These are the activations of a small neural network, seen along a few directions. Each row is one input.
In each table, some parts of the input vary, and every possible input appears once, in random order.
A made-up example of a description, with smaller parts first: one of 6 places along a line, together with either a single point or one of 9 places along a line or (one of 2 separate values, together with one of 8 places around a ring).
Shared parts are said once, and a part with two or three values counts as separate values.

A family of inputs:
r1: 7.66; -6.65; -1.47; 0.14; 2.69; 0.30; 3.28; 1.06; 0.34; -1.97; -0.24; 2.43; 0.10; -0.88; -2.97; 0.82
r2: 4.47; -7.29; -1.74; 1.07; -0.51; 0.40; 2.33; 3.27; 0.53; -2.11; -1.08; -0.90; -0.52; 0.97; -0.20; 0.32
r3: 5.80; -4.02; -0.55; -1.82; -2.71; 4.28; 1.62; -0.06; 1.19; 3.41; -0.84; 2.14; 5.87; 1.43; 6.55; -0.06
r4: 1.85; -2.35; -4.45; 1.56; 4.29; -0.93; 1.84; -2.59; 0.52; -5.63; 2.37; 2.68; 0.51; 0.87; -0.89; 6.46
r5: 4.56; 1.05; 4.74; -1.85; -2.67; 2.86; 0.27; 2.33; 0.31; 7.28; -3.57; 1.38; 2.00; -0.50; 2.32; -5.60
r6: -1.84; 4.12; 1.43; 1.53; 3.88; -6.64; -1.42; -0.67; 0.24; 0.00; -2.88; 0.01; -2.97; -0.98; -5.41; -3.37
r7: 1.47; -0.38; -2.35; -1.45; -2.04; 4.28; -1.38; -2.77; -0.76; 0.88; 4.28; 3.41; 4.41; 1.91; 7.02; 5.68
r8: -1.14; -3.05; -4.53; 2.10; 0.14; 0.91; 2.21; -1.36; -0.45; -6.46; 3.04; 1.19; -1.48; 1.39; 0.52; 5.30
r9: -2.38; 4.10; -1.23; 3.61; 2.82; -3.84; -2.80; -2.93; -1.40; -3.14; 4.30; 1.30; -2.51; -0.17; -4.65; 2.93
r10: -2.77; 7.45; 0.75; -1.02; -1.50; 0.09; -4.79; -4.35; -1.38; 1.11; 4.09; 1.75; 2.19; 1.21; 5.18; 2.30
r11: -4.99; 2.91; 0.95; 2.92; -0.46; -4.69; -0.80; 0.88; -0.54; -0.07; -1.26; -1.70; -4.71; -0.51; -3.96; -4.32
r12: 1.07; -1.51; 3.80; -3.25; -0.97; 2.30; 1.51; 4.75; 1.41; 4.56; -4.75; -3.25; 0.19; -2.37; -0.81; -4.39
r13: 4.25; -2.19; 3.38; 0.77; 3.25; -3.17; 3.11; 2.56; 1.39; 1.42; -4.27; 1.45; -1.92; -1.85; -5.63; -5.13
r14: -4.85; 4.04; -1.51; 2.72; -0.20; -2.97; -3.11; -1.74; -1.25; -4.93; 3.91; -0.34; -4.26; -0.04; -1.90; 1.87
r15: -1.24; 7.32; 3.32; -1.35; -1.97; -0.45; -3.89; -1.27; -0.84; 5.82; -1.58; -0.42; 1.00; 1.02; 2.74; -4.06
r16: -5.41; 3.88; 2.20; -1.55; -0.97; -0.23; -2.14; 1.33; -0.77; 3.74; -1.29; -4.56; -1.24; -1.28; -1.40; -3.09
r17: -7.80; 4.61; -0.75; -0.69; -0.35; -0.03; -2.09; -3.01; -0.68; -1.95; 3.08; -2.53; 0.54; -0.13; 1.25; 2.96
r18: 1.76; -6.95; -1.11; -2.59; -1.94; 5.24; 4.28; 1.70; 0.17; 0.19; -0.53; -0.72; 3.26; -0.69; 1.42; 0.99
r19: 2.69; -2.15; 3.08; 0.36; 0.34; -2.35; 1.05; 4.96; 1.56; 0.88; -5.31; -1.76; -3.38; -1.25; -2.33; -5.57
r20: -3.15; -2.95; -3.96; -1.22; -1.10; 4.63; 0.92; -2.08; 0.43; -3.04; 2.53; -1.56; 2.94; 1.85; 3.18; 5.93
Q: Changing only one part turns r5 into r13. The same change can be made to r3. Which row results?
A: r1
Q: Describe the family of inputs behind these rows.
A: one of 4 places along a line, together with one of 5 places around a ring
Q: Change only the place on the line of 4 in r4. List by row number the other rows that result.
A: r7, r8, r20
Q: Change only the place on the ring of 5 in r2. List by row number the other rows that result.
A: r8, r11, r14, r19
Q: Change only the place on the line of 4 in r9. List by row number the other rows that result.
A: r10, r14, r17

A family of inputs:
r21: -2.52; -1.74; -1.89; 0.44; -2.74; 2.61; -0.34; 0.42; -0.66; -2.09; 2.19; -1.74; -0.52; 1.27; 1.11; 1.78
r22: -3.18; 5.81; 0.92; -0.88; 0.90; -1.06; -2.06; -2.86; -0.65; 1.27; 1.45; 1.35; 1.12; -0.51; 0.96; 1.19
r23: 3.35; -6.24; 3.97; -3.27; -1.95; 2.31; 2.94; 7.30; 1.58; 4.99; -7.00; -3.67; -0.77; -2.76; -2.33; -7.45
r24: 7.36; -2.24; 5.43; -2.18; -0.39; 1.92; 3.25; 4.03; 1.84; 8.37; -6.17; 1.24; 3.00; -1.72; 0.35; -7.13
r25: 1.26; -0.53; -2.16; 2.85; 0.10; -0.99; -0.47; -1.13; -0.20; -3.46; 2.16; 1.96; -1.67; 1.11; -0.52; 1.75
r26: -4.23; 1.67; -0.53; 0.13; -2.27; 0.20; -1.80; 0.33; -0.24; -1.68; 0.92; -2.58; -1.49; 0.56; 1.94; 0.47
r27: -6.87; 2.90; -0.40; -0.64; 0.15; -0.46; -1.79; -0.64; -0.84; -0.66; 0.70; -3.83; -1.21; 0.03; -2.28; 0.76
r28: -0.69; 2.74; -0.73; 2.59; 1.10; -3.81; -2.53; -1.81; -0.48; -2.58; 1.63; 0.68; -2.32; 0.85; -1.18; 0.39
r29: -2.04; -3.59; -2.53; -0.97; 0.00; 3.13; 2.32; -0.15; 0.54; -2.88; 1.33; -1.98; 1.24; 0.07; 1.05; 3.62
r30: 1.32; 1.03; -0.89; 0.00; -1.78; 1.67; -1.40; -1.59; -1.11; -0.06; 3.08; 2.78; 1.58; 1.11; 3.74; 2.76
r31: -3.11; 4.52; -0.01; 1.68; 3.47; -4.14; -1.96; -2.41; -0.72; -1.74; 1.42; -0.07; -2.51; -0.54; -4.31; 0.72
r32: 1.80; -1.11; -2.32; -1.25; 0.93; 2.38; 1.23; -2.76; 0.01; -0.53; 2.01; 1.80; 3.60; 0.44; 3.28; 4.34
r33: 6.84; -4.08; 4.25; -0.28; 1.24; -1.89; 4.44; 4.96; 1.43; 4.17; -7.54; 0.76; -1.67; -1.66; -3.63; -8.19
r34: -0.61; 3.71; 0.30; 0.01; -1.33; -1.10; -3.34; -1.98; -1.05; 0.63; 2.37; 1.82; 1.11; 1.00; 3.30; 1.11
r35: 1.30; -2.85; -3.41; 1.77; 2.58; -0.77; 1.50; -1.70; 0.54; -3.74; 1.45; 1.48; 0.50; 0.72; -1.50; 3.88
Q: Changing only one part turns r21 into r25. The same change can be made to r27. Which row results?
A: r31
Q: Describe the family of inputs behind these rows.
A: one of 3 separate values, together with either a single point or one of 4 places along a line
